Each row below holds a small network's activations on one record, seen along a few directions.
After each row come some of the record's fields: Nugep, Neti, Bar, Buvo.
The largest differences between rows may come from other fields.
In the rows, zero is written as 500.
Strong random noise was added to every row along 4 fixed directions; ignore it. To show where, here is one row again and again, with new noise each time:
[453, 568, 600, 403, 360, 532, 553, 477, 708, 534, 493, 684, 502, 587, 409,
 695, 518, 397, 455, 434, 433, 576, 492]
[585, 661, 459, 549, 518, 458, 599, 404, 371, 428, 643, 498, 534, 635, 417,
 532, 424, 477, 473, 471, 587, 606, 466]
[494, 453, 396, 672, 562, 449, 556, 491, 399, 542, 505, 482, 263, 507, 431,
 416, 296, 653, 411, 544, 558, 417, 505]
[446, 557, 646, 342, 331, 532, 519, 427, 745, 537, 456, 669, 555, 580, 413,
 756, 579, 369, 505, 388, 407, 677, 550]
[409, 549, 616, 417, 436, 515, 517, 413, 615, 563, 449, 558, 416, 534, 466,
 643, 412, 486, 512, 455, 505, 671, 606]
[463, 665, 566, 468, 487, 511, 585, 433, 503, 503, 573, 551, 441, 597, 465,
 580, 349, 473, 475, 500, 584, 621, 519]

[415, 543, 510, 432, 604, 595, 532, 514, 410, 412, 551, 401, 465, 549, 520,
 445, 394, 486, 532, 471, 513, 546, 460]
Nugep is h3, Neti is d2, Bar is e2, Buvo is k1
[547, 377, 487, 469, 324, 495, 463, 517, 504, 430, 466, 520, 689, 423, 467,
 511, 730, 437, 532, 432, 377, 417, 501]
Nugep is h1, Neti is d3, Bar is e3, Buvo is k1
[551, 240, 364, 768, 477, 417, 507, 579, 435, 504, 464, 423, 420, 444, 534,
 383, 466, 597, 518, 532, 434, 444, 590]
Nugep is h1, Neti is d2, Bar is e2, Buvo is k1
[651, 709, 481, 683, 545, 410, 662, 624, 429, 537, 749, 541, 345, 734, 523,
 386, 155, 542, 468, 603, 684, 406, 440]
Nugep is h2, Neti is d3, Bar is e4, Buvo is k2
[612, 555, 478, 442, 493, 473, 382, 383, 343, 377, 481, 401, 842, 441, 503,
 432, 710, 412, 578, 413, 433, 638, 475]
Nugep is h3, Neti is d3, Bar is e3, Buvo is k1
[450, 495, 454, 426, 618, 554, 439, 308, 444, 471, 396, 521, 351, 399, 572,
 472, 477, 644, 525, 521, 606, 408, 416]
Nugep is h1, Neti is d3, Bar is e3, Buvo is k1
[256, 408, 646, 182, 572, 561, 452, 574, 650, 558, 534, 443, 320, 707, 504,
 609, 437, 437, 626, 406, 452, 800, 648]
Nugep is h1, Neti is d2, Bar is e2, Buvo is k1
[423, 373, 563, 517, 465, 513, 405, 336, 531, 631, 236, 263, 380, 210, 639,
 504, 428, 691, 593, 470, 456, 706, 753]
Nugep is h1, Neti is d3, Bar is e4, Buvo is k2
[489, 439, 471, 564, 481, 502, 523, 465, 504, 509, 394, 468, 551, 430, 517,
 499, 480, 604, 492, 474, 563, 597, 612]
Nugep is h2, Neti is d4, Bar is e2, Buvo is k3
[464, 525, 403, 616, 584, 513, 446, 478, 403, 521, 486, 450, 490, 383, 559,
 336, 449, 600, 468, 539, 597, 449, 483]
Nugep is h2, Neti is d2, Bar is e2, Buvo is k1
[467, 446, 622, 455, 421, 544, 444, 493, 560, 529, 460, 417, 616, 504, 523,
 529, 525, 442, 613, 481, 466, 689, 681]
Nugep is h1, Neti is d2, Bar is e2, Buvo is k1
[638, 665, 434, 562, 479, 484, 564, 514, 406, 383, 676, 442, 642, 550, 530,
 401, 491, 448, 400, 581, 611, 472, 504]
Nugep is h1, Neti is d4, Bar is e4, Buvo is k3
[572, 402, 480, 660, 438, 442, 534, 453, 461, 472, 533, 433, 488, 497, 456,
 508, 480, 515, 508, 427, 471, 575, 538]
Nugep is h2, Neti is d2, Bar is e2, Buvo is k1
[323, 616, 669, 428, 469, 603, 456, 549, 642, 596, 492, 475, 470, 501, 634,
 566, 341, 433, 544, 585, 603, 627, 556]
Nugep is h1, Neti is d2, Bar is e2, Buvo is k1
[451, 447, 483, 548, 472, 490, 449, 544, 556, 556, 448, 547, 381, 419, 536,
 406, 432, 549, 514, 515, 538, 405, 534]
Nugep is h2, Neti is d3, Bar is e3, Buvo is k1
[364, 607, 485, 402, 676, 520, 492, 482, 376, 468, 534, 457, 516, 464, 533,
 514, 448, 494, 461, 487, 544, 620, 486]
Nugep is h3, Neti is d4, Bar is e2, Buvo is k2
[533, 404, 496, 557, 487, 401, 477, 592, 496, 569, 537, 521, 431, 617, 457,
 503, 375, 501, 523, 574, 554, 432, 506]
Nugep is h1, Neti is d3, Bar is e3, Buvo is k1
[625, 675, 486, 461, 651, 525, 490, 416, 348, 455, 633, 406, 438, 610, 449,
 548, 462, 538, 589, 471, 618, 658, 481]
Nugep is h1, Neti is d4, Bar is e2, Buvo is k2
[465, 480, 606, 532, 428, 453, 556, 544, 444, 470, 527, 389, 561, 487, 543,
 527, 446, 490, 572, 593, 536, 604, 585]
Nugep is h1, Neti is d3, Bar is e3, Buvo is k1
[440, 578, 481, 556, 616, 611, 600, 765, 497, 569, 597, 609, 272, 561, 569,
 330, 267, 482, 268, 693, 546, 250, 288]
Nugep is h3, Neti is d2, Bar is e2, Buvo is k1
[372, 640, 734, 197, 355, 559, 533, 614, 798, 486, 567, 666, 688, 683, 441,
 755, 650, 215, 523, 416, 315, 622, 439]
Nugep is h3, Neti is d3, Bar is e4, Buvo is k2
[422, 403, 585, 480, 360, 467, 538, 632, 657, 501, 472, 581, 501, 484, 466,
 498, 559, 467, 521, 567, 405, 503, 515]
Nugep is h2, Neti is d3, Bar is e3, Buvo is k1
[597, 205, 377, 639, 605, 419, 514, 517, 430, 495, 485, 391, 196, 602, 388,
 407, 440, 644, 589, 450, 528, 450, 611]
Nugep is h2, Neti is d2, Bar is e2, Buvo is k1
[400, 466, 514, 541, 518, 496, 439, 468, 428, 600, 427, 424, 374, 300, 605,
 392, 249, 634, 431, 601, 596, 480, 559]
Nugep is h1, Neti is d3, Bar is e3, Buvo is k1
[246, 690, 799, 253, 341, 594, 527, 549, 677, 642, 585, 618, 440, 516, 660,
 584, 288, 300, 554, 606, 581, 719, 711]
Nugep is h2, Neti is d3, Bar is e3, Buvo is k1
[558, 387, 371, 689, 433, 412, 494, 584, 480, 517, 503, 476, 499, 492, 438,
 467, 553, 588, 485, 501, 387, 304, 431]
Nugep is h1, Neti is d3, Bar is e4, Buvo is k2
[344, 343, 610, 347, 492, 524, 390, 571, 661, 640, 452, 555, 311, 481, 465,
 587, 576, 521, 561, 453, 407, 573, 688]
Nugep is h2, Neti is d4, Bar is e2, Buvo is k2
[411, 510, 564, 310, 428, 570, 412, 505, 617, 540, 377, 601, 490, 437, 587,
 600, 627, 426, 460, 466, 456, 438, 439]
Nugep is h3, Neti is d3, Bar is e3, Buvo is k1
[349, 354, 669, 360, 237, 568, 499, 589, 821, 626, 324, 718, 437, 427, 470,
 643, 528, 512, 482, 495, 353, 452, 518]
Nugep is h2, Neti is d3, Bar is e3, Buvo is k1
[461, 378, 450, 483, 544, 481, 449, 537, 460, 517, 454, 439, 541, 449, 522,
 511, 612, 536, 484, 523, 426, 603, 575]
Nugep is h3, Neti is d4, Bar is e2, Buvo is k2
[481, 458, 312, 614, 531, 453, 609, 722, 352, 481, 690, 480, 454, 596, 407,
 399, 544, 459, 352, 609, 440, 317, 393]
Nugep is h1, Neti is d4, Bar is e2, Buvo is k2
[487, 463, 463, 437, 299, 456, 473, 696, 728, 516, 561, 684, 706, 549, 357,
 633, 754, 293, 441, 447, 336, 430, 351]
Nugep is h2, Neti is d3, Bar is e3, Buvo is k1
[569, 505, 421, 575, 478, 513, 502, 347, 638, 615, 278, 558, 263, 467, 550,
 546, 441, 630, 530, 457, 530, 425, 467]
Nugep is h2, Neti is d3, Bar is e4, Buvo is k2
[605, 532, 377, 602, 641, 517, 403, 231, 394, 460, 325, 404, 384, 305, 588,
 345, 399, 749, 527, 534, 623, 527, 609]
Nugep is h1, Neti is d4, Bar is e4, Buvo is k3
[517, 543, 509, 541, 507, 431, 476, 534, 337, 480, 597, 450, 610, 415, 519,
 348, 532, 481, 451, 543, 539, 566, 491]
Nugep is h2, Neti is d3, Bar is e3, Buvo is k1
[431, 355, 499, 438, 344, 597, 465, 542, 778, 585, 316, 662, 413, 517, 431,
 683, 610, 411, 498, 404, 304, 433, 431]
Nugep is h1, Neti is d2, Bar is e2, Buvo is k1

Which values does each new row have?
[581, 548, 282, 538, 624, 505, 536, 592, 312, 368, 553, 526, 544, 458, 430,
 333, 566, 469, 408, 516, 488, 303, 271]
Nugep is h3, Neti is d3, Bar is e3, Buvo is k1
[377, 501, 494, 444, 611, 483, 414, 552, 488, 492, 453, 536, 470, 478, 542,
 482, 453, 506, 520, 508, 497, 463, 452]
Nugep is h3, Neti is d3, Bar is e3, Buvo is k1
[459, 519, 608, 328, 494, 488, 482, 500, 420, 490, 573, 420, 731, 557, 577,
 524, 511, 414, 589, 497, 559, 763, 636]
Nugep is h1, Neti is d3, Bar is e3, Buvo is k1
[587, 366, 504, 676, 470, 425, 543, 516, 396, 523, 435, 432, 611, 482, 476,
 436, 529, 579, 509, 510, 548, 523, 658]
Nugep is h2, Neti is d4, Bar is e2, Buvo is k3
[713, 464, 330, 731, 483, 385, 574, 538, 315, 471, 575, 386, 557, 511, 400,
 390, 585, 572, 476, 508, 527, 339, 460]
Nugep is h2, Neti is d3, Bar is e4, Buvo is k2
[474, 505, 584, 382, 490, 508, 419, 424, 445, 473, 469, 374, 670, 475, 536,
 541, 580, 428, 534, 409, 454, 745, 676]
Nugep is h3, Neti is d4, Bar is e2, Buvo is k3
[725, 362, 377, 655, 409, 374, 512, 549, 472, 358, 521, 496, 692, 604, 373,
 469, 664, 458, 443, 425, 338, 427, 545]
Nugep is h3, Neti is d4, Bar is e4, Buvo is k3
[450, 610, 588, 367, 387, 551, 554, 606, 600, 440, 578, 565, 636, 568, 435,
 557, 575, 330, 501, 577, 417, 534, 367]
Nugep is h1, Neti is d3, Bar is e3, Buvo is k1
[582, 638, 367, 585, 578, 460, 564, 416, 245, 386, 628, 456, 570, 564, 523,
 404, 498, 599, 498, 549, 678, 464, 312]
Nugep is h2, Neti is d3, Bar is e3, Buvo is k1
[576, 343, 442, 570, 409, 393, 509, 438, 605, 652, 366, 476, 310, 561, 518,
 612, 443, 642, 600, 421, 490, 577, 661]
Nugep is h2, Neti is d3, Bar is e4, Buvo is k2
[662, 627, 454, 536, 423, 489, 685, 440, 619, 506, 594, 632, 367, 625, 445,
 584, 369, 487, 451, 489, 598, 348, 404]
Nugep is h2, Neti is d3, Bar is e4, Buvo is k2
[409, 585, 580, 473, 577, 567, 467, 510, 404, 546, 470, 520, 528, 366, 569,
 485, 451, 489, 488, 573, 541, 496, 547]
Nugep is h3, Neti is d4, Bar is e2, Buvo is k2
[378, 589, 607, 495, 438, 532, 482, 569, 563, 526, 522, 577, 581, 454, 588,
 498, 538, 421, 499, 500, 509, 573, 486]
Nugep is h2, Neti is d2, Bar is e2, Buvo is k1
[472, 644, 645, 386, 558, 574, 478, 400, 659, 656, 396, 521, 301, 492, 563,
 595, 296, 552, 625, 576, 608, 571, 560]
Nugep is h1, Neti is d3, Bar is e4, Buvo is k2
[467, 243, 444, 466, 385, 485, 456, 673, 693, 601, 447, 649, 298, 510, 447,
 472, 539, 549, 396, 476, 342, 352, 469]
Nugep is h2, Neti is d3, Bar is e3, Buvo is k1
[650, 628, 356, 515, 538, 425, 511, 570, 347, 326, 706, 418, 709, 645, 420,
 433, 600, 420, 526, 424, 523, 535, 365]
Nugep is h1, Neti is d3, Bar is e3, Buvo is k1
[433, 457, 520, 443, 488, 518, 439, 426, 521, 452, 479, 518, 740, 444, 456,
 580, 668, 318, 518, 422, 395, 550, 476]
Nugep is h3, Neti is d2, Bar is e2, Buvo is k1
[758, 482, 448, 655, 477, 416, 558, 394, 347, 445, 496, 367, 574, 497, 483,
 468, 533, 494, 503, 468, 448, 546, 546]
Nugep is h3, Neti is d3, Bar is e4, Buvo is k2
